Each row below is a small network's average activation on inputs in which a field has the value named, seen along a few directions.
Values that are neighbours, or in one group, have similar rows; names and order tell nothing.
In the rows, 500 means zero.
Random noise pushes rows far along 4 fixed directions. That doesn't count. These rows show it; they differ only by the noise:
[503 572 515 621 437 374 410 517 419 515 565 562 433 503 472 493 591 425
 573 618]
[555 375 495 504 429 522 520 579 447 608 593 479 552 660 387 615 518 468
 455 606]
[511 464 524 561 380 423 494 508 472 573 588 474 516 561 481 650 540 417
 450 541]
[554 564 533 520 668 467 484 640 397 399 376 508 512 399 485 230 514 531
 630 584]
[445 553 627 542 388 314 598 423 585 445 432 293 599 277 753 708 467 371
 332 237]
[549 499 561 549 370 240 522 387 522 717 727 641 548 643 467 614 492 300
 442 606]


Values of Mak:
u1: [396 448 414 554 486 642 448 626 399 288 360 215 422 313 567 579 543 679
 558 419]
u10: [552 514 564 420 600 525 530 371 599 569 503 688 571 601 520 358 368 458
 502 464]
u7: [551 418 374 431 606 522 601 577 533 512 564 489 526 552 404 396 420 610
 522 583]
u12: [429 524 603 580 271 323 570 376 593 583 604 395 563 425 664 827 558 330
 355 326]
u6: [636 494 450 376 717 459 474 394 476 675 632 871 488 827 270 269 437 512
 663 770]
u13: [451 458 442 503 515 581 488 571 428 460 454 354 444 490 459 522 520 565
 543 532]
u3: [574 443 614 377 598 552 563 570 503 568 424 521 625 518 477 375 473 470
 418 499]
u9: [453 402 548 399 375 649 553 467 535 669 496 534 537 644 395 712 518 487
 356 483]
u5: [458 702 528 476 602 502 445 508 557 389 342 624 433 292 593 192 467 510
 530 465]
u4: [576 431 353 486 564 514 504 487 560 517 674 618 489 617 430 421 421 546
 556 568]
u2: [457 674 626 528 476 319 472 374 535 602 511 636 465 451 577 436 513 332
 461 519]
u11: [537 462 499 480 430 516 480 319 598 503 600 521 508 626 496 683 510 521
 481 395]
u8: [473 381 309 405 626 797 558 614 489 312 350 367 500 419 496 382 406 763
 539 402]
The values of Mak form a line.
- List every value one step from u5, in the order listed. => u10, u9
- List every value one step from u3, in the order listed. => u12, u2
- List every value one step from u8, in the order listed. => u4
- List every value one step from u1, in the order listed. => u7, u13

Values of Vanif:
e8: [496 345 349 426 458 612 613 478 552 468 502 324 544 569 535 705 374 607
 427 356]
e3: [537 315 633 191 663 635 806 492 696 534 270 308 785 416 664 490 233 511
 216 140]
e1: [529 439 594 527 485 563 559 637 520 359 340 258 599 354 618 643 553 499
 405 289]
e9: [455 333 428 572 317 495 522 607 410 706 664 449 499 633 340 707 556 453
 418 690]
e10: [468 401 518 515 513 744 499 768 351 348 292 206 533 371 473 581 666 645
 487 468]
e7: [568 459 610 447 530 526 587 643 447 605 482 476 610 542 425 461 547 448
 409 626]
e13: [571 352 354 442 597 571 581 611 501 478 573 420 535 588 406 399 385 636
 602 534]
e11: [477 510 568 453 434 484 540 377 573 626 539 523 559 566 545 671 490 398
 356 433]
e5: [445 463 353 496 550 722 484 571 495 345 392 432 413 481 427 500 463 698
 582 476]
e4: [415 466 420 472 481 837 384 578 487 321 366 352 409 455 521 531 512 664
 448 413]
e12: [565 199 577 355 445 643 616 533 553 551 504 223 702 639 488 871 436 545
 280 325]
e2: [625 633 700 378 769 301 662 397 578 495 379 645 684 395 618 116 349 405
 549 433]
e6: [447 595 333 519 587 739 341 602 425 270 356 542 332 434 459 281 531 709
 671 548]
The values of Vanif form a line.
- A walk along Vanif starts at e13 and steps to its neighbour e8. Put e3, e1, e4, e2 in the order it reaches them. => e4, e3, e2, e1
- List every value one step from e7, in the order listed. => e9, e10
- How many steps from neighbour to neighbour lead from e5 to e11, at the fewest? => 4
